A small network was shown many inputs. Here are its activations along a few directions, one row for each input.
Each table varies a few parts of the input and shows all the possible inputs, shuffled.
Descriptions start from the smaller parts, as in this example, which fits no table here: one of 2 separate values, together with either a single point or one of 11 places around a ring or (one of 4 places along a line, together with one of 8 places around a ring).
Shared parts are said once, and a part with two or three values counts as separate values.
In the rows, zero is written as 128.

Other details of the inputs shift rows strongly along two fixed directions, in all tables alike. That doesn't count.

A family of inputs:
x1: [113 123 151 174  97 189  84  66 113 145 129 119 148  81 157]
x2: [133 157 129 138 118 119 110 103 123 131 119 100 166 111 116]
x3: [130 121  86 119 137 110 185 210 107 118 114 158 109 169 107]
x4: [132 112 140 160 138 145  77  78 148 159 132 131 145 111 131]
x5: [ 99 138 121 112 108 139 172 202  97 112 117 164 141 140 135]
x6: [128  93 128 179 122 183 114 170  58 136 127 204 132 121 127]
x7: [150 140 111 105 140  90 135  94 153 131 129  74  90 133 117]
x8: [145 106 151 163 124 164  74  67 105 146 140 122 107  90 135]
x9: [100 104 128 131 137 105 139 182 160 128 112 159 110 163 137]
x10: [155 163 118  60 158  61 158 114 179 112 138  84 136 151 103]
x11: [160 164 116  93 154  64 137 139 130 120 131  97 107 146  89]
x12: [154 161 147  99 138 112  96  84 125 112 153 109 143 110 100]
x13: [126 113 123 162 132 115 120 181 103 123 111 165 118 149 118]
x14: [153 139 150 179 105 166  91  79  69 136 135 117 166  72 137]
x15: [ 92 119 101  74 127 126 200 208 145 108 125 159  79 177 130]
x16: [ 88 114 115 130 118 126 172 186 144 147 105 144 130 154 153]
x17: [106 106 115  94 133 136 186 187 143 119 133 166 112 158 141]
x18: [131 141 145 105 132 131  97  82 148 127 146 108 106 116 120]
x19: [ 93 115 116 115 111 128 191 203 106 127 109 140  80 147 157]
x20: [134 106 133 188 118 180  83  55 134 162 128 120 176  91 148]
x21: [141 137 163 115 139 108  98 100 141 111 147 125 147 116 130]
x22: [108 126 102 108 142 107 158 211 125 124 112 174 118 175 101]
x23: [155 133 157 155 126 126  82 101  94 113 142 129 133 102 118]
x24: [140 162 145  46 155  71 148 115 177 114 155  87 101 141 117]
x25: [152 146 132 109 130 133 120  94 118 106 150 122 150 111 106]
x26: [147 157 118  68 153  69 152  98 193 122 141  72 118 146 111]
x27: [ 76  98 112 179  99 176 133 166 118 156  96 164 130 138 156]
x28: [165 191 115  46 140  59 193 143 130  90 145  66 109 139 105]
x29: [133 172 127  63 128  99 155  96 165 108 143  65 107 128 125]
x30: [110  95 118 183 102 214 126 154  70 130 123 197 173 110 142]
x31: [138 111 144 171 130 118  67  80 135 140 120 103 103 109 132]
x32: [133 102 110 151 121 165 157 182  73 118 128 186 126 133 125]
x33: [109 103 126 170 127 138 106 174 111 124 108 187 140 146 119]
x34: [165 138 121 174 122 147  99  75  94 141 129 100 163  94 116]
x35: [123 168 127  57 150  34 140 136 200 102 126  69  75 167 105]
x36: [130 101 172 178 124 166  55  65 130 136 145 141 152  88 149]
x37: [ 82  82 107 170 121 173 118 178 124 155 105 194 108 153 135]
x38: [148 156 122  92 141  93 147 102 162 125 132  84 156 132 120]
x39: [140 125 130 136 117 149 130  90 112 132 133  97 110 102 144]
x40: [124 140 152 118 118 132 129  99 141 133 138 101 145 104 152]
x41: [155 171 125 123 126  87 130 110 115 129 122  72 139 114 112]
x42: [138 136 119 129 131 128  99  64 163 136 132  91 124 121 115]
x43: [124 113 164 168 116 160  54  65 130 127 140 127 128  96 139]
x44: [148 145 138 106 154  94 108  97 159 135 136 112 145 131 111]
x45: [150 159 137  75 136 104 153 103 147 110 150  91 152 119 129]
x46: [140 105 164 174 119 151  60  65 112 132 137 115 107  89 142]
x47: [139 127 144 134 121 160 115  69 136 135 147 107 158  94 149]
x48: [137 164 136  96 132  83 140 109 159 131 124  81 156 127 128]
x49: [160 154 121 118 140 109 104  76 141 119 137  97 155 120  93]
x50: [110  84 112 171 127 154 115 159 109 158 107 165  91 140 137]
x51: [150 125 131 118 129 131 126  87 126 124 141  99  95 111 130]
x52: [ 90 117  90 119 120 136 177 185 146 134 106 141 105 167 135]
x53: [107 129 131 104 129 108 150 203 116  94 128 175 117 160 119]
x54: [ 91  91 108 182 104 161 146 175  99 158  92 153 105 135 159]
x55: [152 109 150 166 126 184  79  55 110 137 150 147 185  83 137]
x56: [103 101  95 170 113 177 149 185  94 136 104 186 159 143 129]
x57: [ 97 134 124  78 122 110 204 223 126 114 121 159 131 159 149]
x58: [106  80 138 191 127 161  96 162 117 142 108 202 155 137 143]
x59: [138 150 104  93 134  84 165 120 153 129 120  63  86 142 125]
x60: [104 109 125  95 141 128 173 215 121 123 130 194 121 166 134]
Description of these inputs: one of 2 separate values, together with one of 5 places along a line, together with one of 6 places along a line.
- The inputs of x37 and x18 match in every part but the choice among 2 separate values. If x16 is changed in the same way as x37 into x18, which row does it become? => x40
- The inputs of x30 and x56 match in every part but the choice among 2 separate values. If x46 is changed in the same way as x30 into x56, which row does it become? => x31
- Which other rows does x22 become when the choice among 2 separate values takes its other values? List them by row number. => x12
- Which other rows does x26 become when the place on the line of 5 takes its other values? List them by row number. => x4, x9, x16, x20
- Which other rows does x28 become when the place on the line of 6 takes its other values? List them by row number. => x29, x30, x39, x45, x47
